Each row below holds a small network's activations on one input, seen along a few directions.
Each table varies a few parts of the input and shows all the possible inputs, shuffled.
Descriptions start from the smaller parts, as in this example, which fits no table here: one of 6 places along a line, together with either a single point or one of 11 places around a ring or (one of 2 separate values, together with one of 8 places around a ring).
Shared parts are said once, and a part with two or three values counts as separate values.
In the rows, zero is written as 128.

Other details of the inputs shift rows strongly along two fixed directions, in all tables alike. That doesn't count.

A family of inputs:
x1: [127 114 112 145 135 129 122 138 132 162 111 121 136 161 151 110]
x2: [121 185 143  93 140 125 126 122 120  83 144 134 114  88  72 137]
x3: [131 132 144 126 150  97 133 181 121 118 141 168 142 106 157 132]
x4: [138  99 125 152 142 133 152 106 154 146 133 121 136 155 134 117]
x5: [137 110 132 142 145 116 148 142 144 144 139 141 129 143 147 114]
x6: [130 104 125 122 132 107 145 171 121 124 125 153 112  92 151 104]
x7: [136 110 106 151 120 114 139 119 130 150 131 114 141 159 138  95]
x8: [127 108 125 123 132 130 128 177 117 128 102 152 110 100 153 116]
x9: [134 107 117 125 126 114 104 164 104 124 124 155  87  95 163 144]
x10: [106 171 182 112 145 147 109 140 125  81 137 141 142 102 108 171]
x11: [129 127 130 131 143  94 126 182 119 130 141 151 141 112 155 121]
x12: [136  93 113 125 123 140 118 131 126 141 113 140 101 122 147 118]
x13: [112 161 133 133 106 127 127  83 117 124 139  95 166 134  79 128]
x14: [102 174 148 119 117 136 106 139  95 107 127 123 155 116  99 149]
x15: [112 193 142  93 146 138 110 148 114  81 122 144 110  86  79 151]
x16: [131 111 129 144 145 138 138 141 141 153 117 137 124 161 153 120]
x17: [135 150 145 102 104 131 130 102 135  98 155 103 138 115 104 175]
x18: [132 125 107 136  97 144 129  24 146 143 142  87 120 132  96 130]
x19: [130 118 107 152 116 141 126 100 132 155 111 102 141 181 133 103]
x20: [129 115 125 141 143 126 131 145 133 146 111 142 135 156 158 120]
x21: [151  85 106 126 113 130 137 134 134 145 117 104 109 164 157 146]
x22: [129 125 122 124  96 156 133  27 155 134 133  89 129 136  85 116]
Description of these inputs: one of 2 separate values, together with either a single point or one of 4 places along a line or one of 6 places along a line.
Changing only the choice among 2 separate values turns x9 into x18. The same change can be made to x8. Which row results?
> x6

A family of inputs:
x23: [122 139 134 119 136 120 114 177 105 113 122 150 117 106 144 142]
x24: [137 101 112 132 132 101 132 182 111 134 133 152 114 115 162 125]
x25: [118 151 153 103 153 111 117 211 104  88 131 176 113  73 141 149]
x26: [109 174 159 104 131 140 100 137 114  91 131 139 126  94 109 159]
x27: [149  74  79 157 128 139 156 103 154 181 101 109 111 184 143  80]
x28: [156  52  76 161 101 138 158  56 163 193 116  85 118 190 147  92]
x29: [125 110 126 154 150  95 132 204 108 150 125 163 148 140 180 102]
x30: [152  76  93 175 135 133 167  80 170 194 120  90 148 225 148  93]
x31: [113 160 147 146 126 153 137  58 148 140 125  90 177 165  87 105]
x32: [128 108 127 130 127 142 119 136 125 135 112 132 118 136 145 132]
x33: [119 151 136 116 116 136 120 123 117 114 125 122 136 117 108 137]
x34: [ 99 194 181  86 127 141  90 157 102  66 133 147 136  67 104 178]
x35: [151  62 101 137 149  78 144 221 121 144 136 182  94 108 199 110]
x36: [147  72  93 141 158  83 144 239 111 149 120 189  92 119 195 101]
x37: [119 162 132 121 112 150 113  80 128 120 123  99 139 135  92 135]
x38: [127 135 111 136  98 168 129  33 149 151 108  68 143 175  86 113]
x39: [ 92 216 191 109 137 122  99 146 102  76 152 142 178  88  94 154]
x40: [140  94 114 131 143 102 145 185 124 134 132 158 108 112 161 114]
x41: [148  75  97 142 131  96 141 180 118 149 131 154 106 128 181 112]
x42: [129 130 116 129 127 125 127 129 122 133 126 129 121 132 124 121]
x43: [128 133 144 109 138 104 130 178 117  96 147 163 118  79 138 140]
x44: [126 145 138 115 121 117 121 126 120 105 148 134 127 100 117 142]
x45: [134 116 121 131 112 125 129 101 134 133 137 113 127 128 127 130]
x46: [132 124 110 132 127 130 126 124 128 140 120 123 121 142 129 115]
x47: [148  73  73 164 127 145 153  76 158 190  98  97 111 199 137  84]
x48: [138  88  94 180 136 131 156  89 155 195 110 104 154 209 143  68]
x49: [134 114 112 133 125 117 133 131 126 137 134 128 120 129 134 122]
x50: [112 166 156 102 126 139 105 146 109  95 123 134 133  97 114 156]
x51: [127 124 125 136 122 155 120  82 139 139 116 110 121 151 117 128]
x52: [137 107 124 129 125 122 141 116 143 130 137 126 120 121 130 121]
x53: [138 115 123 127 118 125 137  91 145 132 141 119 121 123 122 129]
x54: [100 202 185  87 134 148 100 134 117  64 136 142 133  69  85 171]
x55: [150  72  95 149 115 133 158  70 165 170 126 102 114 163 136  99]
x56: [118 158 135 121 120 154 114  81 130 122 120 103 132 135  95 138]
x57: [124 155 148 111 110 131 119  82 133 105 152 113 132 101  98 152]
x58: [136 117 123 130 107 128 130  87 138 134 139 109 126 127 124 134]
x59: [102 209 193 102 123 142 112 100 124  78 154 103 184 115  80 182]
x60: [123 145 123 129 113 143 123  88 127 130 123 104 134 140 101 128]
x61: [135 109 119 127 146 107 139 193 118 128 124 165 109 110 154 115]
x62: [121 166 134 118 120 150 120  74 138 116 125 103 136 132  81 131]
x63: [126 128 131 130 129 154 122  87 142 132 118 117 121 142 112 130]
x64: [126 139 130 125  93 154 127  33 148 128 134  76 146 141  85 135]
x65: [126 134 146 107 137  91 116 197 105  94 154 171 115  68 151 151]
x66: [147  87 100 173 123 140 158  69 162 189 120  79 154 223 142 103]
x67: [149  53  85 149 140  92 147 220 114 165 115 166 101 137 200  97]
x68: [134 115 114 133 134 118 137 138 129 135 129 136 118 127 129 116]
x69: [123 149 127 127 113 142 124  76 133 125 133 101 136 134  90 129]
x70: [140  85 101 140 138  96 135 203 109 145 125 162 106 121 177 113]
x71: [123 152 141 114 129 122 124 129 123 104 143 134 130  99 108 142]
x72: [127 145 149 135 135 139 145  94 152 129 140 102 162 162 110 135]
x73: [118 160 143 116 125 160 123  80 139 115 118 105 134 128  87 134]
x74: [129 127 109 139 120 150 129  75 140 149 113  97 125 162 110 117]
x75: [126 128 132 122 145 126 119 166 123 119 121 156 110 112 143 134]
x76: [134 109 114 130 119 122 134 136 124 137 127 125 127 129 138 124]
x77: [100 198 180  90 130 138  88 156 100  66 136 149 133  67 104 179]
x78: [144  57 103 145 155  98 128 243 106 152 110 189  86 125 218 116]
x79: [124 142 134 121 124 137 134 104 135 119 132 117 131 120  98 126]
x80: [123 146 161 119 156  92 125 215 110 103 155 168 146 110 162 156]
x81: [128 146 136 118 119 129 129  92 135 110 144 119 131 112 100 136]
x82: [ 91 209 195 105 133 123 100 160  98  75 146 144 181  84 102 157]
x83: [127 126 130 134 123 167 131  59 154 139 113  98 126 155 100 123]
x84: [114 167 149 111 124 144 105 121 115 104 123 122 132 110 107 151]
x85: [123 152 138 116  99 146 124  62 134 112 138  93 145 125  88 142]
x86: [135  94 108 134 137 115 130 191 113 144 109 152 109 131 172 119]
x87: [138  98 112 130 156 107 130 209 116 137 114 172  99 117 175 118]
What do these inputs look like to the network?
> one of 5 places along a line, together with either one of 2 separate values or one of 11 places along a line
Changing only the place on the line of 5 turns x82 into x39. The same change can be made to x76. Which row results?
> x49
Changing only the place on the line of 5 turns x52 into x65. The same change can be made to x72. Which row results?
> x80
Which other rows does x59 become when the choice among 2 separate values takes its other values? List them by row number.
> x82
Which other rows does x23 become when the place on the line of 11 takes its other values? List them by row number.
> x24, x37, x41, x45, x58, x60, x70, x77, x78, x84
Which other rows agree with x62 in the place on the line of 5? List them by row number.
> x30, x35, x36, x47, x48, x53, x63, x68, x71, x75, x81, x87
